Look-ups in named tables: a row name and a column name give one cell, copied from the table.

zolenob
|  | deku | pudef |
|---|---|---|
| velosi | 200 | 60 |
| tikebo | 217 | 95 |
| tupus | 206 | 60 |
| sibebe | 123 | 123 |
| rel | 190 | 50 |
| seka | 219 | 95 |

tupus, pudef: 60
tikebo, pudef: 95
tupus, deku: 206
rel, deku: 190
velosi, pudef: 60
seka, deku: 219
seka, pudef: 95
velosi, deku: 200

mik =
fields: livob, vomizul
liv: [0.9, 0.3]
pem: [0.6, 0.2]
gavip: [0.1, 0.1]

livob of pem is 0.6
vomizul of liv is 0.3
livob of liv is 0.9
vomizul of pem is 0.2
livob of gavip is 0.1
vomizul of gavip is 0.1
Which row has the largest vomizul? liv

Table lesak
         rugibeg  tabulub     tur  vupita     roz  gokotas
sofev      6.969    8.813   1.757   2.788   5.167   -1.110
lanabob    0.917   -1.077  -1.321  -0.864  -3.273   -1.120
domu      -0.588    1.324  -0.914   3.355   1.466   -5.677
kini      -1.574   -0.137  -0.879   0.813   0.451   -2.901
bev        2.990   -0.041   1.258  -6.353  -1.472    9.179

What is the rugibeg of kini in lesak? -1.574
What is the rugibeg of bev in lesak? 2.990
What is the roz of lanabob in lesak? -3.273
What is the tabulub of bev in lesak? -0.041
What is the vupita of sofev in lesak? 2.788
What is the rugibeg of lanabob in lesak? 0.917
What is the tabulub of kini in lesak? -0.137
What is the vupita of bev in lesak? -6.353
What is the vupita of domu in lesak? 3.355
What is the tabulub of sofev in lesak? 8.813
What is the roz of domu in lesak? 1.466
What is the gokotas of kini in lesak? -2.901
What is the gokotas of lanabob in lesak? -1.120
What is the tur of sofev in lesak? 1.757
What is the gokotas of domu in lesak? -5.677
What is the tur of bev in lesak? 1.258
What is the tur of lanabob in lesak? -1.321

timedod:
       falebal  vom  nebusu  fifabef  pazode  fep
gaz        5.7  2.6     5.1      4.0     5.0  5.1
kule       6.6  2.4     5.9      2.4     2.5  5.9
fisek      6.3  2.6     4.7      7.7     7.1  5.8
mun        3.6  3.0     2.7      4.4     3.7  1.5
fab        3.1  5.7     2.0      3.9     2.5  0.3

What is the pazode of mun in timedod? 3.7
What is the nebusu of kule in timedod? 5.9
What is the pazode of fab in timedod? 2.5
What is the falebal of fisek in timedod? 6.3
What is the pazode of fisek in timedod? 7.1
What is the pazode of gaz in timedod? 5.0
What is the fifabef of mun in timedod? 4.4
What is the vom of mun in timedod? 3.0
What is the fifabef of fab in timedod? 3.9
What is the falebal of kule in timedod? 6.6
What is the vom of fab in timedod? 5.7
What is the pazode of kule in timedod? 2.5
Row with the largest fep: kule

nul
columns: moto, gesoz, vopavu, bulubu, mup, kivu, gov
bor: [-241, -405, 506, 120, -77, -198, -8]
lafid: [-786, -397, -451, -275, -202, 690, 987]
mitabu: [84, 171, 524, 415, -310, -64, -286]
dok: [502, 378, 41, -419, 480, -365, 406]
zon: [-430, -310, -560, -381, 513, 715, 461]
tuto: [18, 378, 368, 284, -313, -32, -613]
dudodin: [338, 289, -24, -347, 334, -749, 556]
bos: [-289, -484, -720, -885, 950, 501, 81]
fol: [152, 456, 88, 406, -480, 10, -628]
sor: [148, 335, -141, -105, 420, -644, 508]
ziz: [-266, -542, -693, -700, 794, 424, 14]
gegom: [83, 158, 431, 338, -382, -11, -447]

kivu of bos: 501
gov of dok: 406
bulubu of tuto: 284
mup of ziz: 794
gesoz of sor: 335
mup of lafid: -202
kivu of fol: 10
vopavu of ziz: -693
vopavu of sor: -141
gesoz of gegom: 158
vopavu of bor: 506
vopavu of fol: 88
moto of sor: 148
kivu of lafid: 690
moto of bos: -289
gov of gegom: -447
kivu of gegom: -11
vopavu of bos: -720
gesoz of mitabu: 171
kivu of dudodin: -749

vapori.tsv
	vubot	bula
fibez	0.530	0.759
zorufi	0.340	0.713
firo	0.383	0.162
lazodun	0.381	0.158
nik	0.539	0.763
gez	0.325	0.716
kob	0.332	0.714

vubot of gez is 0.325
vubot of nik is 0.539
bula of kob is 0.714
vubot of kob is 0.332
bula of nik is 0.763
bula of zorufi is 0.713
bula of lazodun is 0.158
vubot of lazodun is 0.381
vubot of firo is 0.383
bula of firo is 0.162
vubot of zorufi is 0.340
bula of fibez is 0.759
bula of gez is 0.716
vubot of fibez is 0.530
Row with the largest bula: nik

Table biti
	vupaneg	dosaput	vevuga	los
barorun	65	9	101	164
zal	122	157	27	146
vobud	17	64	73	133
lib	57	131	42	58
sumor	47	115	188	63
busopuv	131	34	31	98
nurimi	52	163	44	129
nid	117	73	136	125
retov	165	148	126	147
vugi	211	97	10	134
tebad	82	158	172	36
kalav	126	200	39	11
rofozu	218	94	131	23

What is the vupaneg of nurimi in biti?
52
What is the los of lib in biti?
58
What is the vevuga of zal in biti?
27
What is the los of kalav in biti?
11
What is the vevuga of tebad in biti?
172
What is the dosaput of vobud in biti?
64
What is the los of nid in biti?
125
What is the vupaneg of vugi in biti?
211
What is the los of tebad in biti?
36
What is the los of sumor in biti?
63
What is the vupaneg of busopuv in biti?
131
What is the dosaput of barorun in biti?
9
What is the los of vugi in biti?
134
What is the vevuga of retov in biti?
126
Which row has the largest dosaput? kalav

zivi =
         tesezo    vur   viso    geb  gusonu  vumeza  mazabo  nirobim
nupakot   -5900    756    -37  -5080    3076   -5014   -2183    -2597
teviso     5503    382  -1788   4706     469   -3357   -3952    -5249
gonugik    1505   5844    561   2993    2289   -6730   -2316     3103
raku      -4791   3603   6999  -3850     570   -1702    2602      750
guz        -625   2043  -8031   1147    1542   -5614   -1246    -1249
didili     2940   -127   1713   8266   -2250   -1358    -453    -4969
sanoza    -1409  -1445   -586  -2564    4731   -4371   -7232      891
dab         308   7541  -1345  -1306    -326   -5101    3887    -2805

What is the tesezo of didili in zivi?
2940
What is the nirobim of gonugik in zivi?
3103
What is the nirobim of dab in zivi?
-2805
What is the mazabo of dab in zivi?
3887
What is the tesezo of gonugik in zivi?
1505
What is the mazabo of guz in zivi?
-1246
What is the vumeza of guz in zivi?
-5614
What is the mazabo of didili in zivi?
-453
What is the geb of didili in zivi?
8266
What is the vur of nupakot in zivi?
756
What is the geb of guz in zivi?
1147
What is the mazabo of raku in zivi?
2602
What is the gusonu of guz in zivi?
1542
Which row has the largest vur? dab

Table lusi
fields: pogil, mal, suz, susogur, zuke, guvis, sor, mumas, fev
vol: [220, 529, 557, 590, 461, 294, 397, 658, 519]
zatotad: [754, 270, 321, 531, 569, 657, 414, 495, 611]
mor: [342, 699, 527, 577, 548, 552, 444, 441, 401]
temazo: [413, 691, 544, 490, 508, 557, 519, 391, 384]
sab: [467, 626, 455, 864, 822, 730, 376, 503, 471]
lilagi: [626, 507, 626, 814, 847, 584, 681, 572, 500]
vos: [564, 524, 497, 537, 571, 582, 532, 451, 473]
kivi: [466, 559, 657, 512, 533, 393, 679, 524, 450]
banad: [477, 433, 505, 512, 486, 425, 491, 563, 535]
pifoze: [628, 272, 316, 402, 400, 532, 355, 512, 611]

sab, sor => 376
kivi, susogur => 512
lilagi, fev => 500
vos, susogur => 537
mor, suz => 527
zatotad, fev => 611
temazo, zuke => 508
kivi, mal => 559
temazo, fev => 384
zatotad, susogur => 531
Which row has the largest mumas? vol

